Each row has a name. Each question is about the rows just above it.

U: [112 148 113 135 126 125 149]
E: [130 179  73  96 151 101 132]
P: [101  98 150 175 112 100 132]
K: [111  92 175 173 101  76 130]
S: [136 189  95 122 112 166 149]
H: [182 138 130  68 110 148 128]
D: [ 85 133 137 200 117 189 136]
Q: [119 118 121 137 146 127 111]
A: [ 93 134 147 190 115  84 146]
Z: [114  93 141  98 135 109 139]
G: [147 175 123 105  77 130 164]
M: [ 69 101 119 160 165 145 117]
The entry that follows [125]: : [149]
Which row holds [ 93 134 147 190 115  84 146]? : A
Right after [100] comes : [132]
The entry that follows [190]: : [115]
What comes right after [69] in the named rows? : [101]

vusa: [ 30 146 122 156 134 153 121]
zegif: [180  98 133 126 128 154 126]
gof: [126 177 130 152 121 119 153]
Darim: [197 133 104  92 121 111 131]
zodo: [192 112 108 190 130 128 134]
lufi: [172 136 132 110 128 135 132]
Dugef: [180  98 119 126 128 154 126]
lov: [ 68 162 124 151 136 120 141]
Domu: [126 177 130 152 121 119 123]
Luz: [112  71 204 173 158 131  87]
The entry that follows [197]: : [133]
What comes right after [68] in the named rows? : [162]
The entry that follows [110]: : [128]
The entry that follows [30]: : [146]
The entry that follows [156]: : [134]

panu: [140 129 158 124  32  75 106 144 107 116  29 128 100 133 139  81 106 127
 153  68  92 134]
pof: [140 129 158 124  32  75 106 144 107 206  29 128 100 135 139  83 152 115
 124 131  69 126]
Tager: [119 129 161 129  97 129 125 120 163 162 122 128  60 110 145 131 146 130
 187 166 170 135]
Mena: [165 117 134 112 140 119 131  77 108 136 124  93  65 165 171 112 121 118
 122  93 101 126]
Sop: [165 117 134 112 140 119 131  77 148 136 124  93  65 165 171 112 121 118
 122 174  92 134]
The entry that follows [153]: : [68]
The entry that follows [145]: : [131]
What comes right after [130] in the named rows? : [187]
The entry that follows [69]: : [126]
The entry that follows [60]: : [110]
What comes right after [101] in the named rows? : [126]
Right after [163] comes : [162]

dop: [122 147  99 154 158 112 102]
Numal: [130 147  99 154 113 112 102]
naf: [140 130 207  92 118 104 161]
Teba: [125 116 154  80  96 159 174]
ror: [154 166 142 117  67 119 161]
Didu: [ 99  95 141 129 138  96  73]
Right after [118] comes : [104]
The entry that follows [159]: : [174]

Pulen: [ 27 102 139 105 228]
sas: [127 104 101 100  26]
gozev: [104  66 101  25 194]
Right after [105] comes : [228]
[ 27 102 139 105 228] is in which row? : Pulen
The entry that follows [25]: : [194]
Right after [127] comes : [104]
The entry that follows [102]: : [139]
What comes right after [27] in the named rows? : [102]

rakib: [134 126 130  98 126 161]
Vun: [126 138 128 135 129 127]
zikid: [126 129 128 134 128 133]
ruzom: [126 129 125 134 128 133]
fipin: [126 129 127 139 127 118]
mir: [128 129 130 127 130 130]
Ladu: [130 121 132 126 128 216]
fiva: [129 127 129 129 129 128]
gug: [131 125 122 102 126 143]
Lem: [127 127 127 129 124 127]
pere: [130 128 129 128 127 127]
Whose row is [126 129 125 134 128 133]? : ruzom
What comes right after [102] in the named rows? : [126]
Right after [121] comes : [132]
What comes right after [122] in the named rows? : [102]
Right after [131] comes : [125]
What comes right after [139] in the named rows? : [127]
Where do [128 129 130 127 130 130] appear? : mir

memal: [153 122 176 126 112 140 117 138 118  82 133 124]
loson: [114 129  78 152 119 118  98 111 133 150 113  64]
keneb: [141 119 189 135 124 152 158 137 177 145 127 150]
Perer: [166 113 167 166 148 114  99 113 144  99  67 203]
Tego: [119 129  33 164  93 168 159 152 142 168 115  76]
foni: [128 154  48 126  74 128 172 179 103 153 128  89]
kele: [136 116 142 160 108 156 121  93 125 130 162 131]
pagin: [156  41 146 124 129 151  96 145 134 178 157 150]
zuke: [135 130 150 166 107 157 121  97 127 129 163 127]
Dipe: [104 159 143 129 127 135 101 125 127 124 160  92]
vele: [112 141 100 102 166 120 193 147  94 105 138  95]
[156  41 146 124 129 151  96 145 134 178 157 150] is in which row? : pagin
Right after [151] comes : [96]
The entry that follows [176]: : [126]
The entry that follows [108]: : [156]
What comes right after [102] in the named rows? : [166]

nuf: [144 146  87 151 153  69 138  67 126 104 117 128 150 141 136 205 110 125
 107]
dakim: [108 113 164 111  80 183 117 179 130 162 147 138  84 127 124  44 151 155
 151]
navi: [104  99 168 109 126 168 115 171 126 168 154  96 128 113  97  43 137 139
 168]
Gib: [122 140  99 144 133 109 131 101 140 135 139 111 122 134 113 135 109 139
 132]
gari: [116 123 133 128 110 135 124 131 129 149 145 124 111 133 120  96 129 152
 142]
zilil: [122 103 160 115 131 133 120 139 111 147 141 118 143 125 122  98 139 139
 149]
ses: [140  92 175 110 155 102 122 122  86 125 124 129 185 126 143 148 145 123
 136]
megin: [127 176  56 157 128 125 140 105 173 109 118 122  93 130 116 158  97 115
 104]
Lefuv: [ 98 129 108 139 136 141 123 128 154 168 163  73 113 121  75  66 103 147
 163]
Right after [121] comes : [75]
The entry that follows [176]: : [56]

pilef: [151 145 139 154 128  67 100  82 126 144 146 159]
vek: [160 134 156 131 114 108 140 134 123 118 154 140]
Ked: [151 110 126 131  66 131 127 129 132 109 138 148]
febag: [112 110 141 131  66 131 127 129 132 110 150 105]
guki: [120 106 100 113 154  65 160  36 142 154 144 149]
Right after [123] comes : [118]
The entry that follows [106]: : [100]
What comes right after [138] in the named rows? : [148]
The entry that follows [150]: : [105]

vef: [129 131 141 143 123 107 125  97 136 125 128 131 127]
madig: [128 127 131 127 124 125 127 105 130 126 128 105 130]
Gapi: [129 127 131 127 121 125 127  82  36  62 125 119 131]
zude: [137 129 134 132 123 120 127  94 112 106 128 129 128]
dopo: [153 130 144 141 116 103 124  37  48  63 125 119 130]
vamom: [156 131 144 142 117 103 124  39  59  56 126 128 132]
sopu: [152 130 142 139 118 106 125  41  45  54 125 128 129]
nore: [156 131 143 142 123 104 125  46  70  53 127 132 127]
The entry that follows [104]: : [125]
The entry that follows [56]: : [126]
Where do [156 131 143 142 123 104 125  46  70  53 127 132 127] appear? : nore
Right after [36] comes : [62]

perut: [134 129 124 126 131 130]
sok: [ 51  62 158  78 109  66]
Bimef: [132 123 122 102 116 117]
vatu: [134 138 130 130 125 137]
The entry that follows [116]: : [117]
Right after [123] comes : [122]
Right after [122] comes : [102]
What comes right after [109] in the named rows? : [66]

Zemed: [156 218 116 153 161  91 139 205 124 138  93 215 108 112  54 142 217 140
  90  54 148 114]
diz: [186 216  93 206 191  64  69 210  63 194  63 219 204 202  57 201 221 204
  65  59 206  90]
Taga: [166 218  92 153 161  91 139 205 124 138  93 215 108 112  54 142 217 140
  90  54 148 114]
tigor: [186 216  93 206 191  64  69 210  63 194  63  89 204 202  57 201 221 204
  65  59 206 204]
Where do [186 216  93 206 191  64  69 210  63 194  63  89 204 202  57 201 221 204
  65  59 206 204] appear? : tigor

